Each row below holds a small network's activations on one input, seen along a few directions.
Each table varies a few parts of the input and shows all the possible inputs, shuffled.
A made-up example of a description, with smaller parts first: one of 8 places around a ring, together with either a single point or one of 9 places around a ring or (one of 3 separate values, together with one of 4 places along a line).
Shared parts are said once, and a part with two or three values counts as separate values.
(in the rows, 100 means zero)

Other details of the inputs vary at random and push rows far along three fixed directions, the same in every table; ignore that.

Table:
r1: [119 86 105 82 111 107 93 111 94 108 103 102]
r2: [89 97 100 106 84 97 120 105 127 99 125 82]
r3: [128 57 102 67 108 94 84 127 103 90 108 136]
r4: [98 118 89 95 125 113 61 79 52 95 63 98]
r5: [103 113 100 61 109 63 136 126 98 86 93 86]
r6: [111 91 105 113 96 122 110 96 113 106 125 106]
r7: [126 58 103 72 126 100 60 102 93 94 95 145]
r8: [63 157 81 121 86 119 92 90 64 93 61 36]
r9: [83 116 99 119 81 107 120 108 99 106 104 89]
r10: [96 107 105 112 99 106 116 100 102 97 104 113]
r11: [91 114 94 134 104 143 56 56 79 118 92 86]
r12: [83 104 102 118 79 88 130 105 118 116 116 105]
r13: [110 100 99 102 122 120 74 76 81 97 89 113]
r14: [117 80 105 111 98 125 91 96 101 115 119 117]
r15: [92 100 98 107 78 97 121 102 125 97 124 87]
r16: [98 100 108 120 94 51 117 94 136 135 117 88]
r17: [109 100 103 97 116 123 80 101 76 79 84 125]
r18: [104 87 110 120 104 120 95 84 111 107 113 130]
r19: [99 96 102 97 92 106 103 113 103 78 102 113]
r20: [101 107 92 68 111 91 83 108 76 60 63 102]
r21: [93 104 104 110 94 95 137 105 118 110 125 88]
r22: [85 131 91 94 94 102 112 107 97 90 93 46]
r23: [100 99 101 82 98 72 132 113 111 89 96 110]
r24: [95 101 103 101 89 93 123 98 132 111 123 79]
r25: [114 89 98 102 108 131 71 90 89 87 101 109]
r26: [87 107 91 94 75 80 120 113 109 97 108 82]
r27: [89 127 98 119 97 126 105 89 88 96 89 75]
r28: [105 118 91 62 132 86 74 103 59 89 55 88]
r29: [89 112 99 102 82 80 140 113 105 108 102 90]
r30: [99 110 94 73 100 78 114 129 78 79 73 101]
r31: [93 100 105 105 96 30 115 113 116 104 91 123]
r32: [74 138 89 102 98 96 103 89 84 81 69 69]
r33: [87 114 97 112 95 98 120 102 98 118 109 78]
r34: [105 82 101 90 100 105 73 106 90 85 89 131]
r35: [99 93 108 123 91 114 109 98 107 119 116 121]
r36: [99 87 107 109 95 108 100 94 119 96 113 127]
r37: [111 89 109 123 116 149 76 79 93 107 113 103]
r38: [97 96 103 110 105 105 111 91 114 111 117 98]
r39: [103 87 103 112 90 122 79 89 102 105 101 107]
r40: [102 92 103 101 94 103 99 93 119 120 115 91]
r41: [118 91 105 83 125 106 86 91 98 101 97 109]
r42: [101 108 99 102 108 130 56 79 79 105 87 76]
r43: [120 64 107 76 103 96 88 117 112 73 105 152]
r44: [89 111 98 110 91 105 117 108 99 112 109 75]
r45: [120 75 107 102 97 127 80 99 111 117 120 102]
r46: [93 108 93 102 99 101 99 89 103 94 101 93]
r47: [95 95 97 76 100 70 121 116 114 85 104 100]
r48: [90 120 100 122 100 139 77 71 99 108 101 57]
r49: [89 109 87 65 103 71 95 124 77 75 75 85]
r50: [93 94 102 115 78 113 103 110 108 102 112 106]
r51: [132 85 105 59 132 105 79 112 81 80 85 117]
r52: [85 120 91 87 82 81 132 123 102 74 89 74]
r53: [102 98 100 111 94 104 113 97 102 119 116 103]
r54: [89 120 101 116 93 105 128 94 105 104 102 84]
r55: [107 88 104 105 102 106 95 91 100 111 98 119]
r56: [97 89 103 118 85 111 99 87 119 117 111 108]
r57: [105 86 103 110 95 122 99 101 118 101 125 96]
r58: [115 78 96 81 92 94 97 120 102 93 108 117]
r59: [110 97 95 73 117 21 97 114 95 90 74 125]
r60: [97 92 102 110 100 101 107 95 109 121 115 100]
r61: [90 109 94 86 110 20 113 115 102 98 80 95]
r62: [84 139 92 125 121 78 60 66 63 102 46 81]
r63: [102 81 102 89 94 86 98 111 108 95 101 136]
r64: [106 98 105 120 99 119 113 87 111 114 124 105]
r65: [121 80 112 107 109 121 92 91 107 130 120 111]
Description of these inputs: one of 5 places along a line, together with either a single point or (one of 2 separate values, together with one of 6 places around a ring).
Q: The inputs of r8 and r58 match in every part but the place on the line of 5. If r32 is changed in the same way as r8 into r58, which row does it become?
A: r46
Q: Change only the place on the ring of 6 in r12. List by row number the other rows that result.
A: r9, r34, r35, r50, r63
Q: Change only the choice among 2 separate values in r26. List by row number the other rows that result.
A: r15

Table:
r66: [102 107 90 39 131 26 89 128 64 66 42 125]
r67: [84 105 96 135 71 135 112 89 111 114 123 83]
r68: [102 99 94 78 102 93 94 112 95 73 91 97]
r69: [108 76 108 127 91 150 75 74 119 118 124 110]
r70: [108 86 111 122 96 78 105 97 127 124 121 119]
r71: [108 84 101 74 81 60 144 141 132 98 126 95]
r72: [92 85 108 116 51 83 172 116 175 133 165 79]
r73: [97 103 96 91 112 59 95 102 92 100 80 113]
r74: [98 119 97 101 117 127 91 90 75 83 84 91]
r75: [97 111 94 92 110 113 79 94 80 96 85 81]
r76: [98 114 94 92 111 113 90 96 72 97 85 85]
r77: [95 116 98 109 114 88 76 78 84 106 73 101]
r78: [98 117 97 98 110 125 95 92 76 89 82 94]
r79: [89 105 106 130 93 88 105 78 118 127 105 98]
r80: [95 113 96 104 101 125 83 101 75 81 82 91]
r81: [83 126 99 151 89 158 99 67 92 124 113 69]
r82: [95 110 93 90 110 65 90 99 81 100 73 107]
r83: [94 119 98 112 120 87 72 76 83 100 75 97]
r84: [96 111 95 99 102 116 75 100 79 86 82 83]
r85: [99 91 108 114 90 61 122 106 126 120 112 109]
r86: [99 116 98 93 113 117 90 90 77 95 83 85]
r87: [99 95 94 78 96 91 97 117 95 82 93 101]
r88: [130 67 119 133 110 162 68 73 107 130 130 122]
r89: [82 103 105 117 66 100 147 115 137 98 136 84]
r90: [97 101 91 60 98 79 112 134 84 64 81 110]
r91: [99 115 94 94 115 115 76 88 82 88 85 76]
r92: [97 88 105 101 73 103 132 115 129 98 124 107]
r93: [98 90 91 60 82 59 131 141 111 79 104 103]
r94: [130 45 115 80 101 40 125 122 151 106 132 162]
r95: [107 81 108 143 103 118 73 63 113 140 116 123]
r96: [95 117 96 98 112 124 93 95 73 91 84 94]
r97: [53 165 73 81 72 52 157 128 88 87 79 16]
r98: [151 47 116 75 138 136 53 103 82 86 95 173]
r99: [154 34 120 69 130 114 76 107 115 92 125 171]
r100: [70 137 97 144 90 141 107 70 99 128 113 48]
Q: The inputs of r81 and r96 match in every part but one. If r95 is changed in the same way as r81 into r96, which row does it become?
A: r73
Q: What do these inputs look like to the network?
A: one of 5 places along a line, together with either one of 2 separate values or one of 5 places around a ring
Q: Start at r89 and move only the place on the ring of 5, one step at a time. The first step leads to r68. Which rows follow, in order?
A: r91, r99, r74
Q: Change only the choice among 2 separate values in r73. List by row number the other rows that result.
A: r66
Q: Change only the choice among 2 separate values in r77. List by row number the other rows that result.
A: r79

Table:
r101: [99 80 113 152 78 128 98 74 132 131 132 129]
r102: [113 67 102 58 92 40 135 140 134 102 124 121]
r103: [114 70 105 74 88 44 133 137 139 92 122 124]
r104: [155 30 116 66 124 121 70 119 108 78 119 181]
r105: [65 131 91 110 69 68 152 110 130 103 121 46]
r106: [96 128 85 42 131 63 85 115 55 60 43 81]
r107: [86 119 94 135 109 147 44 56 67 103 72 92]
r108: [92 130 101 139 126 141 52 50 61 110 67 95]
r109: [107 93 106 101 99 73 124 104 114 113 108 121]
r110: [112 78 101 77 111 69 101 115 105 83 97 135]
r111: [106 78 116 153 91 124 98 72 134 131 139 131]
r112: [104 116 101 129 118 174 55 62 64 109 88 79]
r113: [65 129 92 119 55 68 143 114 127 107 109 54]
r114: [98 100 106 116 86 135 122 96 120 111 129 87]
r115: [93 124 99 134 126 147 48 49 65 110 71 87]
r116: [61 142 92 123 74 54 153 108 110 118 102 63]
r117: [92 98 102 122 71 133 114 102 117 103 122 91]
r118: [90 117 94 127 109 154 38 56 70 102 78 80]
r119: [64 127 89 106 49 95 164 126 125 93 120 54]
r120: [154 28 118 79 125 92 55 107 113 112 115 175]
r121: [94 99 102 119 83 132 119 99 119 102 131 89]
r122: [111 85 109 88 92 103 128 120 119 95 120 109]
r123: [100 129 84 50 129 53 82 118 50 69 38 80]
r124: [99 113 95 69 109 56 107 119 90 83 72 88]
r125: [94 105 103 126 94 104 111 82 114 126 114 89]
r126: [89 103 102 130 92 99 104 85 111 128 114 93]
r127: [99 129 82 36 126 82 98 128 43 52 46 81]
r128: [155 25 114 58 125 118 70 121 103 92 120 181]
r129: [98 101 102 116 94 110 106 83 119 127 123 77]
r130: [95 127 83 44 123 72 92 134 41 54 44 86]
Q: What do these inputs look like to the network?
A: one of 5 places along a line, together with either one of 2 separate values or one of 4 places along a line
Q: The inputs of r125 and r107 match in every part but the place on the line of 5. If r127 is changed in the same way as r125 into r107, which row does it become?
A: r119
Q: Change only the place on the line of 5 in r104. List by row number the other rows that result.
A: r112, r117, r122, r130
Q: Change only the place on the line of 5 in r116. List by row number the other rows that result.
A: r101, r108, r109, r111
